Each row below holds a small network's activations on one input, seen along a few directions.
Each table varies a few parts of the input and shows all the possible inputs, shuffled.
Descriptions start from the smaller parts, as in this example, which fits no table here: one of 5 places around a ring, together with either a single point or one of 11 places along a line or (one of 2 separate values, together with one of 6 places along a line).
Shared parts are said once, and a part with two or three values counts as separate values.

Other details of the inputs shift rows strongly along two fixed directions, in all tables alike. That doesn't count.

A family of inputs:
row 1: [-30   5  16  -5  12 -26  -9  18   7   3 -24   5  -6   2 -19]
row 2: [-26 -16 -40   4  15  34  -5 -34 -35 -32  13 -15   9 -18   1]
row 3: [ 48 -19   8  -3   7  23  18 -20  -3   7 -10  24   7  12  25]
row 4: [-17  23   8  11  -6 -18   1  24  20   4  14   6 -13   0 -21]
row 5: [ -8   6   4  -5   4 -28  -9  12  23   1  -6   4  -8  -3  -5]
row 6: [ 21 -24  -5 -23   0  13   6  -8   6   7   6   9  19  12   9]
row 7: [-20   7 -31  28  12  21  -9 -24 -43 -21  20 -18  -3 -24 -23]
row 8: [ 20 -21   2 -20  -1   6   7  -9  14   5  14   3  19  14  18]
row 9: [-41  15  24  14  -1   0  -1  25  12   7 -30  12 -18   6  -5]
row 10: [-30  15  22  -9  -3 -17  10  32   0  11 -21  -6 -14  -1 -13]
row 11: [-17  23  10  12 -20 -18  -9  24  17   8  12   5  -6   3 -25]
row 12: [ 44  -7   5 -15  -5  -2  15  -4  -8   4   6  -7  12   5  21]
row 13: [ -9  -1 -34  10   9  21   2 -26 -54 -30   5 -25   1 -30   4]
row 14: [-12  20  12  16 -19 -21  -8  18  20   5  20  -4  -6   8 -16]
row 15: [-17   0 -27  12   5  14   0 -15 -39 -15   2 -31 -10 -28  -3]
row 16: [-42  -4  19 -15   5  -5   3  26  21  14 -12   6  -4  11 -13]
row 17: [ -6  14  12  11 -16   7  -9   3  17   0  -5   7 -11   5  13]
row 18: [ 39 -17  13   1   7  16  19  -4   8   5 -10  22  -5  11  20]
row 19: [-13  14  16  18 -22  -1 -10   8  27  -1  -5  -1 -13   7  12]
row 20: [ 39 -10   0 -15  -5   2  15  -1 -13   8  -3  -2  12  -1  12]
row 21: [ 27  -8  19  -7  21   5  20   9 -15  13  -1  22  13  10 -15]
row 22: [ 35 -15  -4 -15  14 -12   3 -16  -1   5  -7  11  12   7   7]
row 23: [-39  -3 -35   8   2  26 -22 -23 -25 -24  15 -23   8 -11   2]
row 24: [-42   4   2  -5  -5  -9  -1  18  33   4   3  -4 -16   4 -10]
row 25: [-15  24   8  -4 -21 -19  -4  25  15   9  -1 -15 -15  -1   1]
row 26: [ 53 -21  -3 -19  13  -3  -3 -21  -8   2   1   9  17   5  15]
row 27: [-46  -2 -38   9   6  25 -14 -25 -25 -25   8 -22   7 -14  -5]
row 28: [ -6  15   9  -8 -14 -14   8  18  12   9  -5 -11 -14  -2  -2]
row 29: [-12   8   6  -2 -10 -32 -18  15  26   9 -11   0  -4   2 -10]
row 30: [44 -2 11 -4  0  0 11 -3  1 15 19 14 15 10 -1]
row 31: [-25  15  15  17 -12  -4  -1  16  28   1 -12  11 -22  -2   6]
row 32: [-29  -1 -37  18  18   1 -23 -26 -34 -28  -2 -23  -6 -24 -10]
row 33: [ 46 -16   2 -14   8 -11  -2 -17   3   0   2   3  18   9  14]
row 34: [41 -6  2 -1  9  6 15 -4 -6  9 14 12 12  7 -6]
row 35: [ 44 -16  10  -3  -5  20   8  -9   1   8  -9  23  10   8  23]
Description of these inputs: one of 5 separate values, together with either a single point or one of 6 places along a line.
The inputs of row 3 and row 27 match in every part but the choice among 5 separate values. If row 18 is changed in the same way as row 3 into row 27, which row does it become? -> row 24
Change only the place on the line of 6 in row 4. List by row number the other rows that result. -> row 7, row 11, row 14, row 30, row 34

A family of inputs:
row 36: [-38  10  -4   4   0  -2  -8   8  -9  -3   1 -15  -5  -7 -13]
row 37: [  3  -7  -5   5  15  16   5 -12 -17  -7   0  -1   1  -1   1]
row 38: [-42  18   3   8  -7  -6  -4  17   4   2   1 -12 -10  -2 -19]
row 39: [-38  18  -7  19 -23   0 -19   4  27  -7  10  -4 -11   1  -3]
row 40: [ 43   9  23  -3 -16 -17   8  10  29  13  12   8  -4  12  15]
row 41: [10 -6  6  0 10  6 10  1 -2  2 -5  7 -5 -2  1]
row 42: [ 59  -9   7   1 -12  13   7 -13   1   4  11  10  12  10  25]
row 43: [-21  15   1   6 -15 -15  -8  11  37   0  14   0 -14   4  -4]
row 44: [ 21 -14 -30  -5   4  15  -2 -31 -37 -14   8 -20  14 -14  12]
row 45: [ -3 -12  -6  -3   6  19  -3 -13 -13 -10 -10   1   8   0  13]
row 46: [ 10  -7  10 -10  13 -11   3   3  -1   9  -2   9   7   6  -6]
row 47: [  6  11  22 -11  -1 -25  10  28  25  21 -12  20 -10  10 -12]
row 48: [  0  -1   3   5   1  14   5   1  -3   1 -14  12  -3  -1   7]
row 49: [  9 -16 -15  10  14  37   0 -28 -36 -13  -1   0  15  -5  10]
row 50: [ 44  -7  33 -30  -1 -14  34  29  30  34  -9  29  -1  18   4]
row 51: [-20 -10 -14   9   5  22 -11 -15 -21 -16  -6  -6   6  -7   5]
row 52: [-6 -6  2 -4  9 -1  1  2  4 -2 -5  0 -1  0  4]
row 53: [-27  37   8  16 -35 -25 -12  24  23   2  15 -19 -17  -2 -10]
row 54: [-26  15 -10   7 -12 -14 -16   1  10  -9  -3 -18 -16  -9   3]
row 55: [ 12  -4   3  -3  11  -3   4   3  -8   5  -4  10   3  -1 -11]
row 56: [-34   6  -2  20  -7  12  -9   3  -4  -8 -11  -3 -12  -8  -8]
row 57: [ 48 -17  -5 -19  -1   9  17 -12   4   8  23  10  18  10   9]
row 58: [-20  -4 -16   6  14   2 -12 -11 -25 -13  -1 -11   8 -10 -12]
row 59: [ 10 -22 -20  -3  21  23   3 -29 -34 -19  -2  -6  10  -8  10]
row 60: [-37   8  -3  13   3  -2  -8   1  -3 -10  -3 -12 -13  -6  -7]
row 61: [ 44  -8  39 -25   6 -25  22  25  35  35  -7  32   5  26  -4]
row 62: [ 23 -10  24 -33   1 -14  19  20  24  22  -6  14   6  16   5]
row 63: [-15   8 -19   7  -6 -15 -19  -9  -9  -9   0 -18  -3 -13  -6]
row 64: [-37  25  -2  10 -18 -28 -20  19  34   2  14  -3 -11   2 -21]
row 65: [ 50 -19   0 -15  -4  10   7 -16   3   7  -6  10  12   8  28]
row 66: [ 25   9 -12  12  -4  -1 -10 -15 -18 -10  18 -10   8  -4   1]
row 67: [  2  -3  17 -18  -2 -15  12  20  19  16  -3   6   2   9  -2]
row 68: [-35   5  -8   4   6 -11 -15   3  -7  -9  -6 -12  -2  -8 -17]
row 69: [ 16 -14 -19   6  20  27   8 -25 -39 -15  -5   2   4 -14   7]
row 70: [-48  17  13  12 -12  -6 -12  16  20   2 -12  -3 -14   3  -4]
row 71: [ 13 -15 -17   0  16  26  10 -21 -44 -10   4  -5  13 -13   0]
What is each input in this table made of? -> one of 4 places along a line, together with either one of 3 separate values or one of 6 places along a line
The inputs of row 64 and row 57 match in every part but the place on the line of 4. If row 47 is changed in the same way as row 64 into row 57, which row does it become? -> row 50
Change only the place on the line of 6 in row 49. List by row number the other rows that result. -> row 45, row 48, row 51, row 56, row 70
A walk changes only the place on the line of 4. It starts at row 42 and steps to row 40. List the rest of the walk in order. -> row 53, row 66
Change only the choice among 3 separate values in row 54. List by row number the other rows that result. -> row 40, row 43

A family of inputs:
row 72: [-35  13 -22  16   7   9  -9  -8 -31 -14   1 -18  -7 -17 -19]
row 73: [ 28 -16  21 -11   8  -4  10   1  16  15  -9  17   4  15  10]
row 74: [-15  26  20  -3 -23 -28 -10  24  41  11   2   3  -9  13   2]
row 75: [22 -8 -2  3  0 14 10 -8 -2  0 16  7  7 -1  7]
row 76: [-10   9  -9  10 -13   5  -4  -1   5  -4   2  -8 -10   0   1]
row 77: [ 12  -7 -20  10   0  24  -2 -21 -27 -21   1  -9   4 -10  10]
row 78: [ 32  -6  20 -11   4  -6   8   8   9  17  -5  22  11  15   1]
row 79: [-21  15 -26  16  -4   5 -17 -20 -16 -19  10 -19  -5 -13   3]
row 80: [-47  25   0  23  -6 -17 -17  17   3  -9 -11  -8 -20 -12 -19]
row 81: [ 49 -12   6  -3   0  12  18  -7  -8   5   4  10   8  -1  18]
row 82: [ 55 -19 -12 -16   3   1   9 -19  -9   7  12   3  16   3  10]
row 83: [ 21   1   7 -12  -1  -8   4   2  24   4  13  11   4  11  10]
row 84: [ -6 -22 -23  -1  19  28  -1 -25 -27 -16   1  -3  13 -10   4]
row 85: [ -3   9  -7  14 -10   8   1  -5  -6   0   9  -6  -7  -7   2]
row 86: [ -8   3   9   0  -4  -9  -1   8  20  11 -11  10 -11   6  -1]
row 87: [-49  28   1  21  -9 -19 -16  19  15   2  -7  -6 -22  -4 -22]
row 88: [  6 -11 -14   5  21  19   2 -21 -43 -14   3 -11  10  -9  -6]
row 89: [-18  -5  -4  -8  10   5   7   3  -3  -2   1  -1   2  -2  -7]
row 90: [-17   8  -1   3   3   3  -3   4 -16  -2  -1  -4   4  -4 -14]
row 91: [ 51 -24 -12 -18   7   3   8 -17  -6   2  19   6  21   3   7]
row 92: [ 23 -25  -5 -14  15  24   7 -19 -22   0  -8   7  21   1  14]
row 93: [-60  21  -4   6  -6 -12  -6  17   6   0  -9 -15 -20  -7 -17]
row 94: [ 10   1  22  -2   5 -16   4  14  17  14  -6  11  -4  13  -4]
row 95: [-13  -2 -16   5  17  15   0 -10 -27 -13   8  -6   6 -11 -16]
row 96: [  9  -6 -12  16   2  22   0 -21 -29 -12  13 -13   6 -10   8]
row 97: [28 -9 11 -4 -5  4  8 -1 11  5  3  4  2 13 12]
row 98: [ 29  -5  28 -16   6 -17  16  21  36  23  -1  30   1  20  -5]
row 99: [-56  17   2  15  -8 -12 -17  15  25  -4  -5  -1 -17  -3 -16]
row 100: [ 20  -3 -18   3   7  11  -5 -25 -25 -19   7  -7   8 -10  15]
row 101: [-36  22  -5   9 -25 -25 -23  14  14  -1   7 -18  -5  -5 -15]
row 102: [  1 -18 -19   0  16  25  -1 -22 -34 -18 -12  -6   7 -15  11]
row 103: [ 38  -8  15 -13 -12   4  11   5  16  12   1  15   9  18  14]
row 104: [-17   4 -11  11 -10  10  -7  -2   5 -13  11  -5  -4  -1  -3]
row 105: [ 25 -18   5 -19  11   7  14  -4   5  14 -11  13   4   8  13]
row 106: [ 32   5  36 -13 -21 -15  16  27  39  30   4  22   0  20  10]
row 107: [ 30 -24   8 -20  20   9  21  -7 -13   7  -5   5  13   7  10]
row 108: [ 18  -3  34 -29   0 -23  25  33  34  26 -18  19  -7  15   4]
row 109: [  3 -16 -15  -8  16  24   6 -20 -40  -9  -2  -6  20  -7   3]
row 110: [-19   2 -27  16  -3  -2 -21 -19 -25 -19  14 -30   3 -15  -7]
row 111: [ 15  -7  18 -10  -2  -4   3   6  16  15 -11  20   6  14   5]
row 112: [-16   7 -27  13  -7  -5 -19 -12 -22 -20   8 -25  -1 -20  -7]
row 113: [-42  27   0  16 -13 -18 -21   7  16 -10   6 -19 -16  -3  -4]
row 114: [-21  21  26  -4  -8 -30   5  39  29  14 -13   6 -20   3 -16]
row 115: [-31  -3  -3   5   6   4  -9  -2  -5  -6 -10 -11  -5  -4   0]
row 116: [-19  13  25   0 -12 -26  -3  29  39  12 -20  13 -20   6  -4]
The inputs of row 89 and row 93 match in every part but one. If row 98 is changed in the same way as row 89 into row 93, which row does it become? -> row 87
What is each input in this table made of? -> one of 5 separate values, together with either one of 4 places along a line or one of 5 places around a ring
Which other rows agree with row 81 in the choice among 5 separate values? List them by row number. -> row 77, row 80, row 100, row 102, row 108, row 112, row 114, row 116
Change only the choice among 5 separate values in row 74. List by row number the other rows that result. -> row 79, row 83, row 100, row 113
